A small network was shown many inputs. Here are its activations along a few directions, one row for each input.
In each table, some parts of the input vary, and every possible input appears once, in random order.
A made-up example of a description, with smaller parts first: values(2) and (point or ring(9) or (line(4) and ring(5))).
Shared parts are said once, and a part with two or three values counts as separate values.
In the rows, zero is written as 128.

Other details of the inputs shift rows strongly along two fixed directions, in all tables alike. That doesn't count.

Rows:
R1: [ 97 183 160 104  95 142 134 137 105 142 119]
R2: [ 88 165 159 109 137 159 136 164 127 111 148]
R3: [116 190 158 114 129 159 127 131  85 144 146]
R4: [ 91 187 152 131 105 161 141 134 115 127 150]
R5: [ 89 195 123 105 118 129 123 147 109 152 146]
R6: [166 141 126 195 111 117 178 160 128 138 123]
R7: [ 99 170 175 119 138 152 125 172 147 125 147]
R8: [ 99 195 141 121 127 154 118 136  92 135 127]
R9: [151 121 104 158 145 130 202 141 140 134  98]
R10: [112 102 133  73 111 142  78  55 161 123 141]
R11: [172 142 108 176 128 122 165 153  80 137 103]
R12: [115  90 142  68 100 137  58 101 138 101 152]
R13: [173  35  97 137 111 110 105 124 132 101 137]
R14: [ 94 183 168 107  97 133 134 136 107 134 119]
R15: [ 96 169 171 113 138 150 134 163 141 116 151]
R16: [159 150  88 170 125  99 170 157 100 133 116]
R17: [173  59  89 168  81 121 107  96 127 110 135]
R18: [107 118 112  94 141 134  56  63 163 123 153]
R19: [ 81  93 143 104 129 125  70  58 170 137 144]
R20: [ 87 172 131  84 150 127 118 175 122 137 144]
R21: [161  29 109 140 116  89  96 127 142 121 119]
R22: [177  55  85 148 136  97  83 124 130  94 132]
R23: [110 119 118  99 142 139  53  62 159 117 147]
R24: [102 183 149 106 165 162 131 120 122 144 116]
R25: [110 179 157  99 171 162 141 115 120 149 133]
R26: [ 93 181 162 119 149 156 153 118 164 137 141]
R27: [ 83 176 162 112  99 134 132 141 115 158 122]
R28: [148  29 109 154 123  82  99 121 140 114 130]
R29: [157 132  97 160 174 120 181 136 120 138  89]
R30: [159 129 107 164 100 118 190 155  98 135 115]
R31: [147 132  79 144 166  95 186 147 137 156 108]
R32: [ 99 191 164 134 107 152 139 134 129 131 153]
R33: [153 109 112 153 134 125 182 186 117 113 109]
R34: [156 127  96 149 156  97 165 185 113 118 114]
R35: [177  48  90 149 142 109  82 121 119  99 124]
R36: [151  51 103 176  91  84 104  92 128 130 131]
R37: [156 120 116 144 143 108 197 137 134 146  80]
R38: [105 100 150  86 118 130  69  59 164 121 130]
R39: [141 113 117 151 148 100 196 141 143 161  83]
R40: [186  48  99 150 138 114  80 122 114 102 125]
R41: [ 85 176 150 115 148 164 156 118 151 132 137]
R42: [158 109 124 138 132 103 177 183 111 124  92]
R43: [108  88 158  81 108 126  49 105 140 100 142]
R44: [118 113 135  89  68 139  63  72 125 117 154]
R45: [176 116 123 148 165 120 171 177  90 126 119]
R46: [ 99 202 137 120 121 142 119 139 103 130 136]
R47: [113 110 150 119 127 152  64  66 191 128 160]
R48: [153 119 105 148 142 122 205 139 133 141 103]
Each input here is: values(3) and (line(6) or line(10)).
- The inputs of R17 and R9 match in every part but the values(3) part. If R44 is changed in the same way as R17 into R9, which row does it become? => R10
- The inputs of R15 and R32 match in every part but the values(3) part. If R40 is changed in the same way as R15 into R32, which row does it become? => R11
- Which other rows does R46 become when the line(6) part takes its other values? List them by row number. => R3, R5, R8, R11, R16

Rows:
R49: [100 154 142 104 104 128 116 127 125 131 120]
R50: [163 104  85 170 112 112 148 120 111 132 128]
R51: [176  85 107 155 132 118 112 120 122 113 127]
R52: [150 102 111 151 136 108 149 163 136 110 125]
R53: [139  91 128 140 108 118 125 125 144 120 136]
R54: [157 106  99 141 129 120 102 116 117 120 138]
R55: [166  82 114 168 112 123 125 110 128 116 122]
R56: [161  84 107 155 108  96 148 129 120 130 105]
R57: [112 180 140 154 154 120 203 159 124 155  99]
R58: [119 134 139 114 104 141  76  87 133 124 155]
R59: [104 114 152  99 103 135  90 102 132 131 144]
R60: [ 94 127 142 103 148 139  66  89 149 127 146]
R61: [110 145 143  94 126 150  58  98 127 119 160]
R62: [116 115 142 101 129 131 102 128 122 127 136]
R63: [174 102 115 171 116 115 149 126 121 125 118]
R64: [157  86 114 147 137 108 148 155 122 126 118]
R65: [162 102  97 154 157 105 148 129 139 136 115]
R66: [130 166 126 141 143 134 208 157 132 150  96]
R67: [ 89 199 166 109 148 167 141 161 109 128 127]
R68: [156  83 104 126 145 118 128 102 140 113 124]
R69: [ 99 137 149 115 108 137 112 130 150 115 147]
R70: [ 91 145 144  77 117 137  66 115 129 118 136]
R71: [113 167 136 132 142 129 166 134 139 153 118]
R72: [123 190 113 142 151 134 189 180  90 141 118]
R73: [104 122 134  84 137 157  68  87 157 124 145]
R74: [ 91 122 160  96 104 146  85 107 141 129 151]
R75: [ 86 182 163  99 143 147 149 176 125 130 134]
R76: [154 102 109 144 131 114 170 112 138 126 111]
R77: [ 94 230 150 126 130 149 186 171 100 151 121]
R78: [150  81 110 129 124 106 106 123 121 119 119]
- What do these inputs look like to the network? => values(2) and (line(4) or line(5) or line(6))
- The inputs of R49 and R70 match in every part but the values(2) part. If R57 is changed in the same way as R49 into R70, which row does it become? => R60
- Which other rows does R53 become when the line(6) part takes its other values? List them by row number. => R49, R56, R59, R69, R74
- Which other rows does R75 become when the line(6) part takes its other values? List them by row number. => R52, R62, R64, R70, R78

Rows:
R79: [ 61 148 160  53 112 134  75 124 123 130 152]
R80: [166  78  97 160 122  66 170 170 110 135  98]
R81: [184 109  53 178 201 103 162 156 167 133 112]
R82: [ 99 188 148  85 135 112 198 196  93 139 112]
R83: [ 68 179 150 107 112 154  58 104 108 143 166]
R84: [ 80 181 160  93 122 137  59 101 107 149 173]
R85: [158  69  82 124 112 107  47  68 111 119 154]
R86: [146  35 122 128  99 117  55 106 141  83 150]
R87: [156  69  73 125 100 122  52  68 110 104 150]
R88: [ 71 144 159  44 114 151  73 127 129 140 139]
R89: [182 111  74 204 130 116 207 102 144 150 139]
R90: [ 93 154 172  98 222 163 211 188 137 139 104]
R91: [132 215 149 132 142 166 178 200  87 121 130]
R92: [190 108  93 203 131 107 156 160  95 112 112]
R93: [174  76 131 192 124  84 169 183 119 113 118]
R94: [ 94 224 129 157 133 151 220 135 132 163 140]
R95: [ 61 149 163  39 186 127  82  94 169 122 119]
R96: [106 182 182 109 121 158 228 147 131 161  78]
R97: [ 88 178 144  75 121 163  55 105 110 150 143]
R98: [126  39 101 130  87 104  51  97 138 112 134]
R99: [130 218 155 144 138 161 171 202  90 125 126]
R100: [166  75  82 151 114  86 181 168 104 116  98]
R101: [118 219 126 105 146 128 187 172  71 145 121]
R102: [190  76  94 170 220 136 185 133 126 127 105]
R103: [191  75 137 185 119  95 168 194 125 110 126]
R104: [ 62 128 168  66 191 181  83 133 190 121 163]
R105: [164  34 127 120  94 128  55 118 146  80 157]
R106: [125 213 159 129 131 174 217 122 109 167  87]
R107: [146  67  72 138 102 124  46  70 112 113 147]
R108: [ 79 181 142  59 195 142  70  71 148 127 127]
R109: [127  43 107 143  85 113  98  53 192 122 168]
R110: [111 187 177 124 127 146 182 227 112 119 117]
R111: [164  79 104 181 113  89 167 178 118 113  91]
R112: [ 77 194 159 107  99 161  94  52 154 144 151]
R113: [156  71 110 165 102 117  40  77 125 110 159]
R114: [ 88 200 134  97 200 105 188 189 173 144  87]
R115: [ 55 165 171  93  87 145  99  87 177 140 153]
R116: [188  72  91 128 126  87 181 168 109 132  91]
R117: [159  47 105 111 192 131  69  37 145 110 127]
R118: [ 95 183 181 119 113 149 224 148 130 168  76]
R119: [152  85  93 165  86 118  71  30 165 129 155]
R120: [ 95 147 185  55 104 169  76 147 133  88 167]
R121: [ 97 230 136 161 128 143 213 131 126 162 129]
R122: [164  68 122 167 108 120  40  84 125 102 170]
R123: [ 77 183 151 104 111 168  53 109 112 119 150]
R124: [105 186 166 108 134 138 194 210 100 109 117]
R125: [128  35  94 119  90 107  58  95 135 108 138]
R126: [142 216 150 119 140 165 183 197  84 111 133]
R127: [178  73 111 160 128  76 171 172 118 154 100]
R128: [ 70 147 166  55 110 148  66 130 133 144 134]
R129: [ 50 162 170  95  92 148 107  81 175 139 163]
R130: [ 86 177 156  95 122 175  60 114 109 106 165]
R131: [115 225 155 146 126 159 211 124 119 161  91]
R132: [ 60 149 189  94 103 144  67 133 137 120 157]
R133: [166  78  74 157 191  89 173 180 189 129 104]
R134: [166  75  97 170 117  93 174 175 114 108  95]
R135: [ 90 175 137  64 125 167  62 102 106 146 147]
R136: [184 121  56 168 198  77 161 134 161 132  89]
R137: [117 219 132 125 138 151 184 179  79 122 114]
R138: [210 106 115 204 129 110 157 170 103 116 135]
R139: [138  51 124 139  76 102  89  45 187 121 136]
R140: [170  84 119 181 104  88 203 117 151 139  78]
R141: [172 108  66 194 123  99 158 148  89 135 100]
R142: [ 83 191 153 131 132 143 235 159 156 161 138]
R143: [185 106  75 189 129 109 162 150  92 114 104]
R144: [168  66 102 135 112 112  41  73 123 142 152]
R145: [157  72  88 135 107 103  40  71 115 124 151]
R146: [ 68 156 191  81  90 164 104  74 168 138 125]
R147: [ 90 163 170  84 220 138 213 166 130 140  82]
R148: [187  88  78 183 214 132 175 152 151 127 121]
R149: [189 116  97 202 115 104 192  93 129 145  87]
R150: [100 177 138  51 123 166  67 100 104 137 150]
R151: [ 70 150 168  61 101 156  77 130 128  99 148]
R152: [128  37 116 139  90  95  53  96 141 120 150]
R153: [140  39 125 124 100  79  54  94 140 126 157]
R154: [172  77 115 183 121  92 167 184 117 105 103]
R155: [193 103 102 190 112 122 197  91 119 157  78]
R156: [ 96 179 157  82 119 174  66 111 106  97 169]
- What do these inputs look like to the network? => values(2) and (ring(6) or line(9) or (line(4) and line(6)))
- The inputs of R110 and R99 match in every part but the values(2) part. If R152 is changed in the same way as R110 into R99, which row does it become? => R83
- The inputs of R106 and R96 match in every part but the values(2) part. If R108 is changed in the same way as R106 into R96, which row does it become? => R95
- Which other rows does R85 become when the line(6) part takes its other values? List them by row number. => R91, R107, R130, R135, R143
- Which other rows does R108 become when the ring(6) part takes its other values? List them by row number. => R81, R102, R117, R136, R148
- Which other rows does R107 become when the values(2) part takes its other values? List them by row number. => R125
- Start at R89 and move only the line(9) part, one step at a time. The first step leads to R94. Which rows follow, in order? => R121, R119, R112, R149, R131, R155, R106
